A small network was shown many inputs. Here are its activations along a few directions, one row for each input.
In each table, some parts of the input vary, and every possible input appears once, in random order.
Descriptions start from the smaller parts, as in this example, which fits no table here: one of 2 separate values, together with either a single point or one of 11 places along a line or (one of 4 places along a line, together with one of 8 places around a ring).
Shared parts are said once, and a part with two or three values counts as separate values.
(in the rows, 128 means zero)

Other details of the inputs shift rows strongly along three fixed directions, in all tables alike. That doesn't count.

Rows:
R1: [141 132 127 137 124 139 131 131 122 132 114 134 125 132 122]
R2: [118 129 123 124 138 112 130 137 130 132 147 123 132 122 144]
R3: [117 123 120 124 139 113 132 134 133 135 148 119 124 127 135]
R4: [128 132 131 139 131 135 128 123 123 135 115 130 127 141 119]
R5: [110 123 123 125 139 108 128 132 131 134 143 122 135 126 137]
R6: [125 140 138 131 136 140 133 110 120 141 103 136 134 132 123]
R7: [123 117 121 119 137 112 136 137 132 134 145 119 128 127 135]
R8: [135 128 131 132 119 135 130 124 117 132 113 131 129 141 122]
R9: [136 131 131 133 126 133 132 126 115 136 114 130 128 138 123]
R10: [122 130 127 121 134 118 128 136 135 126 146 125 129 112 140]
R11: [133 135 133 136 126 135 128 127 114 134 116 134 127 136 128]
R12: [117 113 128 111 129 111 136 130 132 133 140 116 128 129 132]
R13: [135 128 133 127 117 135 129 121 119 128 113 130 127 139 121]
R14: [115 126 119 125 143 111 128 133 133 132 146 123 133 122 140]
R15: [143 132 130 125 135 141 133 120 123 130 119 128 128 132 120]
R16: [132 125 133 130 127 135 134 122 121 136 111 129 131 142 121]
R17: [129 136 131 131 130 140 125 114 128 128 113 133 134 128 124]
R18: [142 138 131 132 126 143 125 124 119 123 121 135 126 127 125]
R19: [109  89 134 152  82 132 122 196 206 122 106 155  94  52 110]
R20: [127 122 121 117 133 114 136 137 127 131 149 119 125 119 136]
R21: [121 129 129 115 133 114 130 127 133 126 148 121 130 114 142]
R22: [149 118  89 146  78 112  54 132 120  22 182 116 158 204 112]
R23: [125 133 132 141 128 137 125 121 127 132 108 139 135 135 121]
R24: [134 138 131 131 135 140 125 113 127 125 116 134 133 125 124]
R25: [142 129 132 123 130 140 133 117 125 127 116 127 127 131 120]
R26: [130 139 132 142 127 135 123 128 121 129 113 136 133 136 126]
R27: [133 139 135 130 125 140 126 117 125 127 115 133 132 128 129]
R28: [132 139 141 123 130 138 138 111 108 143 110 132 127 135 131]
R29: [131 132 135 136 119 138 128 126 118 134 111 137 127 135 127]
R30: [140 137 135 127 125 140 129 118 119 126 120 133 125 125 128]
R31: [122 124 124 124 130 115 131 140 128 132 146 125 124 120 142]
R32: [110 118 126 121 131 110 133 130 132 137 145 118 126 131 134]
R33: [138 117 126 170  87 155 101 170 163  95 101 159 113 106 102]
R34: [135 141 128 133 140 141 125 117 125 127 118 135 133 127 124]
R35: [136 135 135 126 122 140 128 117 119 129 117 131 127 129 129]
R36: [121 115 126 109 129 115 136 128 134 131 143 114 127 124 134]
R37: [119 114 125 119 135 108 135 136 129 136 142 117 129 131 133]
R38: [144 135 130 127 128 140 132 122 119 129 120 130 126 128 122]
R39: [141 132 127 130 136 140 134 125 122 130 118 129 128 134 121]
R40: [112 125 130 116 128 110 130 130 131 130 143 122 132 124 141]
R41: [117 127 119 125 142 116 128 135 136 128 144 125 131 116 136]
R42: [137 144 130 137 136 140 128 125 120 128 119 135 132 128 129]
R43: [115 120 126 114 131 116 132 124 135 132 146 115 124 123 134]
R44: [123 118 127 109 124 114 135 128 129 132 144 115 125 120 137]
R45: [126 132 134 131 127 137 130 116 124 133 114 129 126 139 119]
R46: [121 125 123 117 139 117 131 129 135 131 151 118 123 120 133]
R47: [136 135 132 129 132 141 129 113 126 128 119 128 124 131 120]
R48: [119 125 121 121 141 115 133 132 133 132 150 119 123 122 134]
Description of these inputs: one of 6 places around a ring, together with one of 8 places around a ring.
- The inputs of R22 and R10 match in every part but the place on the ring of 8. If R29 is changed in the same way as R22 into R10, which row does it become? => R18
- The inputs of R12 and R36 match in every part but the place on the ring of 8. If R28 is changed in the same way as R12 into R36, which row does it become? => R35
- Which other rows does R32 become when the place on the ring of 8 takes its other values? List them by row number. => R3, R4, R43, R45, R46, R47, R48
- Which other rows does R8 become when the place on the ring of 8 takes its other values? List them by row number. => R1, R9, R13, R19, R20, R38, R44

Rows:
R49: [143 116 141 162  82 161 114 135 135 116  72 145 125 166  87]
R50: [146 166 151 111 167 153 161  75  86 174  87 130 138 127 138]
R51: [156 159 131 149 122 158 108  96  92 103 104 139 149 182 120]
R52: [138 108 138 165  70 166 108 141 148 109  66 152 115 144  78]
R53: [129 110  96 131 106 108  79 135 140  56 176 118 147 158 116]
R54: [113 124 120 111 148 108 137 124 138 139 161 112 123 110 143]
R55: [ 85 105 143 134 122 110 145 180 188 160 111 144 114  59 140]
R56: [131 147 129  69 174  99 159  88  78 153 185  90 140 140 177]
R57: [143 170 152 120 167 156 156  77  85 174  96 132 126 131 134]
R58: [110 120 111 126 130 110 117 134 145 115 161 118 130 124 131]
R59: [112 130 130  86 174  99 159 105 117 160 162 107 132 109 156]
R60: [121  94 102 152  99 110  93 182 170  82 151 138 127 113 114]
R61: [151 117 138 149  87 163 117 119 124 112  76 140 118 157  88]
R62: [115 109 128 136 108 120 125 177 174 119 144 134 102  76 128]
R63: [152  91  99 121  70 110  84 140 127  48 174 102 131 191 105]
R64: [160 134 136 160  95 175 111 147 151 102  75 158 122 111  98]
R65: [145 157 135 150 128 161 115 102 107 123  97 144 130 148 111]
R66: [139 151 141 148 120 165 124 110 117 132  83 153 129 130 117]
R67: [169 168 139 108 174 160 153  72  72 147 109 120 143 159 130]
R68: [ 85 118 143 132 137 107 149 164 166 166 130 135 109  75 145]
R69: [124 128 120 101 155 109 146 128 129 140 169 105 123 114 149]
R70: [116 129 117 118 146  98 131 134 112 134 168 114 129 129 148]
R71: [111 118 114 126 146 103 136 148 136 143 156 120 124 111 143]
R72: [137 127 100 119 121 100 100 125  99  85 184 110 148 169 144]
R73: [158 139 134 122 131 145 143  86  67 149  96 122 138 194 113]
R74: [109 122 123 108 135 102 128 126 133 128 153 117 138 115 144]
R75: [111 136 160 170 135 171 155 156 172 186  44 169 103  72 113]
R76: [ 88 109 148 120 128 115 157 165 179 175 118 144  97  39 150]
R77: [129 111 100 137 108 105  82 143 142  59 173 117 150 168 120]
R78: [114 128 122 100 157  91 150 127 111 153 160 112 141 118 159]
- What do these inputs look like to the network? => one of 5 places along a line, together with either a single point or one of 5 places around a ring
- A walk changes only the place on the ring of 5. It starts at R69 and steps to R62. List the rest of the walk in order. => R56, R64, R67
- A walk changes only the place on the ring of 5. It starts at R75 and steps to R77. List the rest of the walk in order. => R55, R51, R68
